These are the activations of a small neural network, seen along a few directions. Each row is one input.
Each table varies a few parts of the input and shows all the possible inputs, shuffled.
A made-up example of a description, with smaller parts first: one of 4 places along a line, together with either a single point or (one of 2 separate values, together with one of 5 places around a ring) or one of 11 places around a ring.
Shared parts are said once, and a part with two or three values counts as separate values.

Other details of the inputs vary at random and push rows far along two fixed directions, the same in every table; ignore that.

A family of inputs:
r1:  .06 -.26 -.03  .58  .36 -.02 -.09  .20 -.09 -.19  .24
r2:  .02  .37  .13  .08 -.38  .12 -.05 -.19 -.88  .50  .11
r3:  .10 -.07 -.02  .54  .23 -.16  .03  .43 -.09 -.34  .08
r4:  .31  .22 -.10  .21 -.33  .05  .14 -.16 -.70  .42 -.28
r5:  .33  .23 -.14  .16 -.32  .06  .04 -.19 -.65  .45 -.32
r6:  .25  .06 -.16  .22 -.21  .19  .13 -.37 -.72  .40 -.25
r7: -.26 -.03  .30 -.45 -.17 -.15 -.05  .08  .64 -.30  .01
r8: -.06  .07 -.10 -.42  .10 -.18 -.01  .10  .77 -.10 -.09
r9: -.21  .06  .24 -.49 -.07 -.19 -.08  .07  .60 -.28  .09
r10: -.12 -.04 -.11 -.41  .28 -.08 -.02 -.14  .74 -.03  .06
r11: -.17  .37  .13 -.88 -.36  .21  .06 -.71 -.05  .73  .00
r12:  .18  .23 -.14 -.69 -.53  .08  .13 -.42  .16  .60 -.52
r13: -.05 -.05 -.05 -.40  .02 -.15  .00  .13  .80 -.09 -.13
r14:  .30  .07 -.08  .22 -.18  .21  .18 -.35 -.71  .42 -.23
r15: -.23  .13  .16 -.50 -.06 -.15 -.11  .07  .59 -.26  .18
r16: -.24 -.01  .20 -.49  .10  .00 -.08 -.12  .57 -.25  .23
r17:  .36  .15 -.06  .20 -.38  .11  .21 -.09 -.67  .29 -.46
r18:  .06 -.37  .04  .59  .25  .03  .05  .25 -.07 -.25  .18
r19:  .28 -.34 -.29 -.03 -.15  .38 -.03 -.04 -.83  .33 -.63
r20:  .08 -.37  .00  .59  .27  .04 -.06  .25 -.06 -.24  .16
r21: -.14  .06 -.14 -.42  .06 -.22  .04  .09  .74 -.13 -.08
r22: -.39  .10  .15 -.52  .16  .02 -.08 -.15  .59 -.08  .34
r23: -.09  .10 -.13 -.36  .15 -.24 -.06  .07  .71 -.04  .03
r24: -.10 -.19  .02 -.39  .14  .00  .16 -.06  .79 -.10 -.06
r25:  .10 -.21 -.04  .55  .38  .02 -.05  .25 -.09 -.34  .10
r26:  .04 -.34 -.03  .57  .26  .02  .03  .26 -.08 -.36  .08
r27:  .09  .42 -.25 -.72 -.41 -.04  .16 -.49  .07  .55 -.45
r28: -.38  .24  .12 -.51 -.01 -.12 -.12  .04  .60 -.08  .30
r29:  .02  .44  .10  .11 -.37  .12 -.09 -.20 -.86  .40 -.01
r30: -.04 -.21  .31  .42  .21  .00 -.11  .19 -.23 -.48  .27
r31: -.09 -.29  .36  .47  .11  .05 -.08  .21 -.18 -.50  .19
r32:  .12  .30 -.15 -.77 -.26  .14  .26 -.69  .12  .59 -.41
r33:  .01 -.13 -.10  .57  .17 -.21 -.08  .37 -.10 -.22  .22
r34:  .05 -.55 -.24  .31  .23 -.02 -.24  .69 -.22 -.29 -.15
r35:  .06 -.03 -.06  .54  .26 -.22 -.02  .38 -.11 -.26  .20
r36: -.28  .21  .13 -.49 -.02 -.10 -.14  .08  .58 -.19  .27
r37:  .09  .08 -.15 -.69 -.43  .21  .23 -.62  .13  .56 -.47
r38: -.15 -.11 -.10 -.39 -.06 -.19  .03  .09  .78 -.04 -.02
r39: -.10 -.06  .20  .41  .26  .08 -.17  .20 -.25 -.39  .45
r40:  .00 -.19 -.12  .55  .38 -.08 -.03  .18 -.14 -.29  .23
r41:  .11 -.33  .01  .57  .30  .05 -.03  .27 -.06 -.32  .06
r42:  .31  .14 -.14  .20 -.41  .09  .16 -.11 -.69  .27 -.47
r43: -.24 -.04  .21  .45  .32  .02 -.22  .15 -.27 -.22  .54
r44:  .08 -.21  .00  .55  .37  .00  .07  .25 -.10 -.35  .13
r45: -.15 -.08 -.11 -.41  .20 -.05  .08 -.10  .74 -.14 -.03
r46:  .00  .27  .12  .09 -.21  .25 -.03 -.40 -.89  .45  .10
r47:  .00  .42  .09  .10 -.38  .12 -.07 -.20 -.87  .45  .06
r48:  .08 -.23  .01  .57  .11 -.13  .01  .44 -.06 -.25  .15
Each input here is: one of 2 separate values, together with either a single point or one of 8 places along a line or (one of 3 separate values, together with one of 5 places around a ring).
Changing only the choice among 2 separate values turns r21 into r45. The same change can be made to r17. Which row results?
> r24
Changing only the choice among 2 separate values turns r32 into r35. The same change can be made to r37. Which row results?
> r38
Which other rows does r18 become when the choice among 3 separate values takes its other values? List them by row number.
> r20, r37
Which other rows does r14 become when the choice among 2 separate values takes its other values? List them by row number.
> r4
Which other rows does r3 become when the choice among 3 separate values takes its other values? List them by row number.
> r8, r21
Which other rows does r46 become when the place on the line of 8 takes its other values? List them by row number.
> r11, r16, r22, r30, r31, r39, r43

A family of inputs:
r49:  .17  .29  .00  .11 -.21 -.01  .03 -.08 -.45  .10 -.19
r50: -.01 -.04  .03 -.71 -.30  .14  .04 -.22  .27  .14 -.41
r51: -.12 -.17 -.14 -.40  .26 -.08  .00  .06  .74 -.09  .01
r52: -.14 -.17  .12  .47  .26 -.05 -.14  .38 -.09 -.29  .41
r53: -.10 -.17  .12  .49  .34 -.03 -.09  .20 -.07 -.38  .39
r54:  .17 -.08  .10  .03 -.23  .16  .07 -.07 -.34 -.05 -.32
r55: -.06  .24  .03 -.60 -.30  .07 -.01 -.31  .16  .39 -.13
r56:  .19 -.05 -.05  .31 -.03  .09  .13 -.07 -.36  .12 -.14
r57:  .26  .05 -.14  .13 -.08  .05  .11 -.10 -.26  .11 -.26
r58:  .15 -.09 -.11  .25 -.01  .10  .05  .00 -.40  .17 -.14
r59:  .07  .12  .00  .18 -.17  .03 -.04  .06 -.48  .09  .02
r60:  .05  .06  .06  .09 -.13  .12 -.03 -.16 -.56  .23  .00
r61: -.06 -.03  .09  .50  .20 -.19 -.07  .41 -.04 -.41  .29
r62: -.21 -.19 -.07 -.34  .10 -.14 -.01  .09  .76 -.02  .07
r63: -.25  .01  .09 -.29  .11 -.21 -.04  .14  .77 -.26  .30
r64:  .25 -.03 -.11  .29  .04  .09  .12 -.07 -.37  .05 -.19
r65: -.20 -.19 -.01 -.20  .17 -.18  .04  .11  .85 -.17  .14
r66: -.12 -.08  .16  .32  .19 -.06 -.04  .22  .08 -.26  .35
r67:  .04  .05 -.01  .17  .05  .18 -.05 -.13 -.51  .06  .01
r68:  .21  .04 -.10  .15 -.18  .02  .10 -.09 -.25  .15 -.23
r69:  .05  .08  .12  .07 -.12  .08  .04 -.21 -.37  .16  .02
r70: -.05  .31 -.06 -.64 -.31 -.02  .04 -.23  .14  .32 -.23
r71: -.08  .22  .01 -.62 -.09  .14  .09 -.50  .28  .22 -.13
r72: -.11 -.12  .18  .47  .25 -.13 -.13  .34  .12 -.36  .42
r73: -.02  .34 -.08 -.63 -.27 -.04  .01 -.23  .15  .29 -.28
r74:  .21  .01 -.15  .18 -.19  .05  .03 -.02 -.44  .22 -.25
r75: -.33 -.14  .05 -.31  .30 -.07 -.13  .06  .67 -.22  .34
r76:  .07 -.26 -.12  .49  .34 -.11 -.10  .42 -.01 -.33  .13
What do these inputs look like to the network?
> one of 2 separate values, together with either a single point or one of 5 places around a ring or one of 8 places along a line
Changing only the choice among 2 separate values turns r62 into r65. The same change can be made to r50. Which row results?
> r54
Which other rows does r61 become when the choice among 2 separate values takes its other values? List them by row number.
> r70
